Each row below holds a small network's activations on one input, seen along a few directions.
Each table varies a few parts of the input and shows all the possible inputs, shuffled.
Descriptions start from the smaller parts, as in this example, which fits no table here: one of 6 places along a line, together with either a single point or one of 9 places around a ring or (one of 2 separate values, together with one of 5 places around a ring).
Shared parts are said once, and a part with two or three values counts as separate values.
In the rows, 128 means zero.

Other details of the inputs shift rows strongly along three fixed directions, in all tables alike. That doesn't count.

Table:
x1: [146 117 105 157 131 135  77 136  75 125 163 143 124]
x2: [ 88 176  47 116 146 129 145 139 121  93 154  93 138]
x3: [129 150  92 142 105 133 101 138  83 115 170 120 146]
x4: [135 117 112 120 130 144 135 159 147 134  74 147 199]
x5: [123 122 176 124 132 106 144  79 132 133 158 120  35]
x6: [148 121 127 162 116 116  89 146  75 131 179 127 134]
x7: [163 112 132 178 121 118  72 146  87 125 166 140 133]
x8: [143  93 183 140 138 111 111  80  98 140 165 136  18]
x9: [ 80 174  70  92 128 138 157 131 138 104 141  87 135]
x10: [101 160  82 122 138 133 120 127 117  98 147 113 126]
x11: [104 151 108 123 142 129 144 123 163 103 116 110 133]
x12: [125 125 126 125 134 128 124 110 140 119 112 123 109]
x13: [ 95 143 113  93 148 129 163 116 161 117 103 108 118]
x14: [104 150 104 104 123 142 144 119 139 120 127 116 125]
x15: [165 106 135 156 101 137  99 159 107 148 117 140 183]
x16: [137 109 198 127 144 115 138 102 163 142 115 151  80]
x17: [147 120 122 163 132 111  85 154  82 124 176 135 132]
x18: [183  83 163 159 106 138  87 158  92 169 121 169 167]
x19: [131 153 103 154 113 122  95 148  84 112 178 122 147]
x20: [109 166  89 128 105 128 125 125 121 106 156  99 137]
x21: [109 158 115 118 129 120 169 132 147 120 132 106 139]
x22: [ 98 146 108 112 151 124 152 131 155 111 121 112 132]
x23: [144 106 151 104 103 149 154 133 157 165  66 149 179]
x24: [165  73 158 127 104 151 117 133 129 167  66 154 160]
x25: [117 112 169 109 160 119 176 101 183 135  93 132  82]
x26: [118 124 162 125 130 119 113  84 115 120 159 130  39]
x27: [138  99 193 110 123 120 146  94 145 154 112 133  79]
x28: [143 125 122 123 123 138 137 166 146 138  80 147 208]
x29: [101 151 122 109 151 132 159 119 172 114 109 124 125]
x30: [151  98 152 119 133 126 162 150 163 160  62 151 180]
Description of these inputs: one of 5 places along a line, together with one of 6 places around a ring.
Q: Changing only the place on the line of 5 turns x6 into x18. The same change can be made to x22. Which row results?
A: x29
Q: Start at x8 and move only the place on the line of 5, one step at a time. The first step leads to x9. Which rows follow, in order?
A: x14, x26, x24
Q: Which other rows does x20 become when the place on the ring of 6 takes its other values? List them by row number.
A: x7, x11, x12, x15, x24
Q: Which other rows does x30 become when the place on the line of 5 takes its other values? List them by row number.
A: x7, x16, x17, x28
